Each row below holds a small network's activations on one input, seen along a few directions.
Each table varies a few parts of the input and shows all the possible inputs, shuffled.
A made-up example of a description, with smaller parts first: ring(5) and (point or ring(11) or (values(2) and line(6))).
Shared parts are said once, and a part with two or three values counts as separate values.
In the rows, zero is written as 128.

Other details of the inputs vary at random and push rows far along two fixed directions, the same in every table; ignore that.

Rows:
row 1: [133 126 140 123 129 109 137 129 134 139 138 143 121 130 121 125]
row 2: [ 52 203 130 111 217 146  96 161 168 142  94 133 139 198 162 107]
row 3: [133 137 132 123 118 113 135 134 118 133 136 135 131 131 116 115]
row 4: [120 108 108 147 132 146 117 105 125 103 111 122 118 125 144 140]
row 5: [123 115 124 152 127 152 116 108 122 108 118 136 131 117 146 157]
row 6: [130 132 126 123 107 116 126 143 143 130 141 123 131 125 122 121]
row 7: [144 129 147 120 129 121 131 136 134 141 138 133 120 123 127 133]
row 8: [138 133 133 121 126 113 138 131 117 135 133 134 123 132 116 113]
row 9: [137 131 131 121 111 121 125 145 142 132 140 117 126 123 125 124]
row 10: [116 115 119 154 123 147 117 106 122 107 119 142 136 119 144 153]
row 11: [131 124 125 121 119 109 133 134 139 132 137 126 120 130 120 115]
row 12: [127 127 128 118 121 115 140 131 130 139 137 128 137 128 112 119]
row 13: [143 140 139 121 118 125 131 141 119 135 137 125 130 124 122 123]
row 14: [141 125 144 120 133 114 136 130 133 140 136 137 116 128 124 128]
row 15: [146 132 138 119 130 118 137 132 116 136 132 128 118 130 119 116]
row 16: [114 112 108 148 123 152 123 106 117 109 115 125 144 118 136 147]
row 17: [142 126 132 118 119 121 127 142 140 134 137 116 118 124 125 123]
row 18: [142 125 136 114 129 127 138 136 129 143 134 117 128 122 119 126]
row 19: [130 121 120 147 135 156 118 109 104 107 109 125 125 122 143 142]
row 20: [109 111 102 151 120 140 115 107 127 100 116 129 131 126 141 137]
row 21: [137 141 135 123 114 120 131 139 120 133 138 130 135 127 119 119]
row 22: [120 106 112 142 141 152 127 100 114 112 107 123 128 123 137 143]
row 23: [136 130 134 116 121 127 136 139 131 142 137 118 136 121 119 128]
row 24: [131 123 129 117 129 114 143 128 128 141 133 127 129 128 113 118]
Each input here is: values(4) and ring(6).
- The inputs of row 15 and row 14 match in every part but the values(4) part. If row 19 is changed in the same way as row 15 into row 14, which row does it become? => row 7
- Change only the values(4) part in row 23. List by row number the other rows that result. => row 5, row 9, row 13
- Change only the values(4) part in row 8. List by row number the other rows that result. => row 1, row 11, row 24

Rows:
row 25: [133 115 127 139 125 140 120 122 138 119 125 126 117 119 142 146]
row 26: [141 197 168  60  82  36 151 223 178 198 200 131 146 150  72  60]
row 27: [234  86 179  90  28  44 179 159 138 177 215 131 106  68  64 119]
row 28: [116 110 120 141 131 118 130 106 126 117 125 147 123 130 130 131]
row 29: [114 117  97 134 115 131 133 115 114 114 120 113 142 129 117 115]
row 30: [151 126 140 131 140 157 127 121 101 126 117 122 123 117 138 144]
row 31: [122 116 104 134 126 131 137 112 106 117 116 120 135 128 118 117]
row 32: [136 132 145 141 146 137 136 106  89 127 117 154 128 129 130 139]
row 33: [128 113 126 138 123 140 119 124 139 119 127 126 123 117 140 147]
row 34: [154 133 154 138 138 157 125 120  98 127 121 133 124 114 142 154]
row 35: [137 120 113 129 121 152 125 127 117 118 117  99 130 115 130 132]
row 36: [131 114 128 138 123 140 118 123 138 119 126 126 124 118 142 146]
row 37: [ 61 207 137  92 217 117 112 173 179 161 106 133 126 206 144  84]
row 38: [113 112 116 142 127 118 130 106 132 118 126 146 127 129 129 132]
row 39: [112 110 117 142 129 119 131 107 130 118 125 147 127 130 127 133]
row 40: [128 117 117 134 135 134 137 107  99 120 116 128 130 129 119 122]
row 41: [117 111 118 140 130 118 130 105 128 117 124 147 125 131 129 132]
row 42: [143 121 125 129 130 155 125 123 109 121 116 107 126 117 132 137]
row 43: [132 114 129 138 126 139 118 123 136 118 127 125 119 118 143 146]
row 44: [130 120 105 129 109 152 122 129 125 114 121  92 138 115 130 131]
row 45: [136 121 131 136 144 135 140 104  90 124 116 143 127 128 125 129]
row 46: [115 139 114 146  90 147 100 142 143 105 135 119 152 116 143 143]
row 47: [ 60 205 137  91 214 118 110 172 178 160 106 133 133 205 144  85]
row 48: [129 115 125 139 122 139 117 123 142 120 128 125 123 116 142 148]
- Describe the family of inputs behind these rows. => values(2) and (point or line(5) or line(6))
- A walk changes only the line(5) part. It starts at row 44 and steps to row 35. List the rest of the walk in order. => row 42, row 30, row 34
- A walk changes only the line(6) part. It starts at row 25 and steps to row 43. List the rest of the walk in order. => row 27, row 36, row 33, row 48
